These are the activations of a small neural network, seen along a few directions. Each row is one input.
In each table, some parts of the input vary, and every possible input appears once, in random order.
Descriptions start from the smaller parts, as in this example, which fits no table here: line(6) and (point or ring(9) or (values(3) and ring(5))).
Shared parts are said once, and a part with two or three values counts as separate values.
In the rows, zero is written as 128.

Other details of the inputs shift rows strongly along two fixed directions, in all tables alike. That doesn't count.
To show where, the next rows are all for the same input, with only those details redrawn:
[109 134 140 142 118 138 116 115 134 102 114 120]
[117 124 107 119 144 123 131 121 148 156 101 146]
[123 122 106 114 144 121 133 123 149 163 106 148]
[151 132 148 128 114 123 126 145 119 137 174 112]
[150 133 148 128 113 123 125 145 117 136 174 112]
[129 120 103 110 147 116 136 127 147 176 111 151]
[162 130 149 123 113 120 129 151 116 147 188 113]
[129 120 103 109 146 117 136 127 147 175 111 152]

Rows:
R1: [ 90 133 135 147 127 146 105  96 139  95  95 110]
R2: [138 128 139 142 118 141 116 138 109 109 141 115]
R3: [108 125 135 152 123 144 100 112 124 100 117 114]
R4: [153 137 153 125 114 120 151 165 105 119 171 125]
R5: [113 130 135 151 122 152 116 127 111  82 107 126]
R6: [122 140 158 128 112 123 125 128 127 116 156 115]
R7: [ 92 125 128 158 127 148  95 101 131  91  92 116]
R8: [147 134 150 121 115 122 125 137 120 143 177 107]
R9: [154 139 155 123 109 122 146 159 113 123 171 121]
R10: [139 112  93 113 152 130 134 137 133 169 105 154]
R11: [108 131 134 152 122 149 104 113 125  91 107 112]
R12: [117 135 139 147 122 148 127 129 116  85 111 125]
R13: [107 143 145 148 112 147 125 118 127  76  97 120]
R14: [136 118  98 111 151 124 135 129 144 172 107 146]
R15: [134 125 107 104 145 113 158 142 144 163 109 160]
R16: [128 126 104 114 145 125 152 139 133 149  96 159]
R17: [ 99 139 149 144 115 134 121 116 137  88 113 125]
R18: [129 114  95 120 151 128 123 126 139 164 104 142]
R19: [138 118  98 110 152 129 148 143 128 165 101 163]
R20: [134 140 149 138 110 136 131 138 117  98 141 112]
R21: [117 124 107 119 143 124 131 121 150 154 101 145]
R22: [107 131 138 141 123 141 107 107 134 107 119 108]
R23: [121 123 107 108 146 116 134 120 149 172 115 139]
R24: [134 124 102 107 146 118 142 131 145 173 106 151]
R25: [ 94 124 126 146 131 143  98  99 133 108 100 114]
R26: [106 135 133 150 123 149 120 113 129  86  89 121]
R27: [127 127 104 113 146 122 142 127 148 158 101 146]
R28: [107 128 115 111 144 114 139 118 155 155 105 145]
R29: [102 137 143 149 116 140 113 111 135  89 110 114]
R30: [109 136 139 149 121 147 112 112 130  89 105 112]
R31: [182 106 116 103 113  74 142 102  83 118 222 109]
R32: [ 97 142 140 139 121 134 130 115 141  91  93 130]
R33: [124 141 154 136 112 132 141 148 112  89 136 129]
R34: [144  99  63  93 156  71 153  75 120 147 133 150]
R35: [163 134 151 117 115 112 144 157 118 142 186 119]
R36: [119 111  98 117 152 123 116 115 141 173 111 137]
R37: [154 132 155 121 112 112 136 154 119 141 189 118]
R38: [160 125 145 128 117 124 120 148 114 144 187 106]
R39: [168 122 136 124 122 131 132 168  94 141 177 125]
R40: [104 128 131 148 128 142 109 108 135 104 102 120]
R41: [174 127 144 122 117 129 135 161 107 141 182 114]
R42: [130 140 150 139 112 139 135 144 108  92 133 123]
Question: What do these inputs look like to the network?
Answer: values(2) and (point or (line(4) and line(5)))
Question: Which other rows does R15 become when the line(5) part takes its other values? List them by row number.
Answer: R4, R28, R35, R37
Question: Which other rows does R27 become when the values(2) part takes its other values? List them by row number.
Answer: R24
Question: Which other rows does R5 become when the line(4) part takes its other values? List them by row number.
Answer: R4, R12, R16

Rows:
R43: [ 83 123  95 132 148 137 116  81 160 121  49 143]
R44: [160 111 103  89 148  99 141 145 135 217 165 147]
R45: [ 60 140 119 149 148 175 114 122 173 119  10 157]
R46: [126 158 191 157  91 162 128 175 109  71 146 105]
R47: [178 104  90  88 153  96 152 152 121 213 164 159]
R48: [140 138 162 141 101 124 126 130 108  81 172 100]
R49: [169 103  93  92 153 102 138 148 126 216 163 152]
R50: [141 136 161 145 102 135 119 126  99  81 170  93]
R51: [ 71 127  98 139 147 133 124  77 161  98  34 151]
R52: [147 140 151 130 123 147 132 185 129 159 143 130]
R53: [132 147 193 169  79 140 101 126  97  42 193  65]
R54: [ 77 119  90 139 151 135 117  86 150 109  43 154]
R55: [157 127 126 114 123 114 142 135 118 137 160 125]
R56: [140 137 158 142 104 132 126 129  99  76 168  97]
R57: [170 106  93  87 156 103 143 147 129 220 164 145]
R58: [150 141 152 128 121 146 141 184 126 155 141 135]
R59: [146 126 134 117 123 112 135 134 119 145 164 127]
R60: [ 78 126  93 137 147 136 119  79 160 109  39 145]
R61: [175 107  90  86 157  98 150 150 127 220 164 148]
R62: [ 71 123  95 141 147 137 126  83 146  85  35 157]
R63: [126 148 196 166  77 139 100 125  95  45 193  69]
R64: [131 145 193 166  80 142  97 125 100  50 194  65]
R65: [ 76 128  96 139 144 138 124  75 158  96  32 148]
R66: [169 113 101  82 148  90 160 152 128 208 166 158]
Question: The inputs of R55 and R60 match in every part but one. If R46 is changed in the same way as R55 into R60, which row does it become?
Answer: R52
Question: What do these inputs look like to the network?
Answer: line(4) and (point or line(5))
Question: Which other rows does R61 become when the line(4) part takes its other values? List them by row number.
Answer: R50, R56, R57

Rows:
R67: [188 137 166 111 105 111 156 183  93 148 224 117]
R68: [184 127 145 109 111  91 142 150  94 141 232 103]
R69: [103 137 155 162 108 144 119 110 103  45 122 104]
R70: [119 117  89 118 153 127 139 124 156 153  72 166]
R71: [109 154 171 156  99 159 121 124 122  49 116 106]
R72: [135 125 113 127 137 127 131 141 141 159 112 143]
R73: [108 151 188 155  94 158 109 145 116  68 146  90]
R74: [130 121 110 122 139 115 144 136 133 140 113 154]
R75: [101 141 156 161 102 140 104  93 126  62 124  87]
R76: [122 119 117 118 143 117 123 116 146 155 128 128]
R77: [126 120 112 121 149 132 126 136 132 162 121 137]
R78: [153 117 123 112 124 119 128 129 117 145 157 128]
R79: [173 127 135 121 124 125 132 157 105 164 185 112]
R80: [103 118  89 115 149 114 136  98 139 139  78 164]
R81: [113 115  88 112 151 114 134  95 153 142  88 145]
R82: [143 121 132 118 130 123 118 135 125 163 162 130]
R83: [128 122 114 122 133 123 122 116 134 154 116 138]
R84: [ 87 136 137 160 121 159 109  94 125  47  77 110]
R85: [124 123 116 125 140 129 124 146 143 161 118 144]
R86: [110 134 105 115 150 134 142 131 156 163  67 157]
Question: What do these inputs look like to the network?
Answer: line(4) and line(5)
Question: The inputs of R76 and R85 match in every part but the line(5) part. If R81 is changed in the same way as R76 into R85, which row does it become?
Answer: R70
Question: Which other rows does R67 become when the line(5) part takes its other values? List them by row number.
Answer: R68, R69, R74, R80
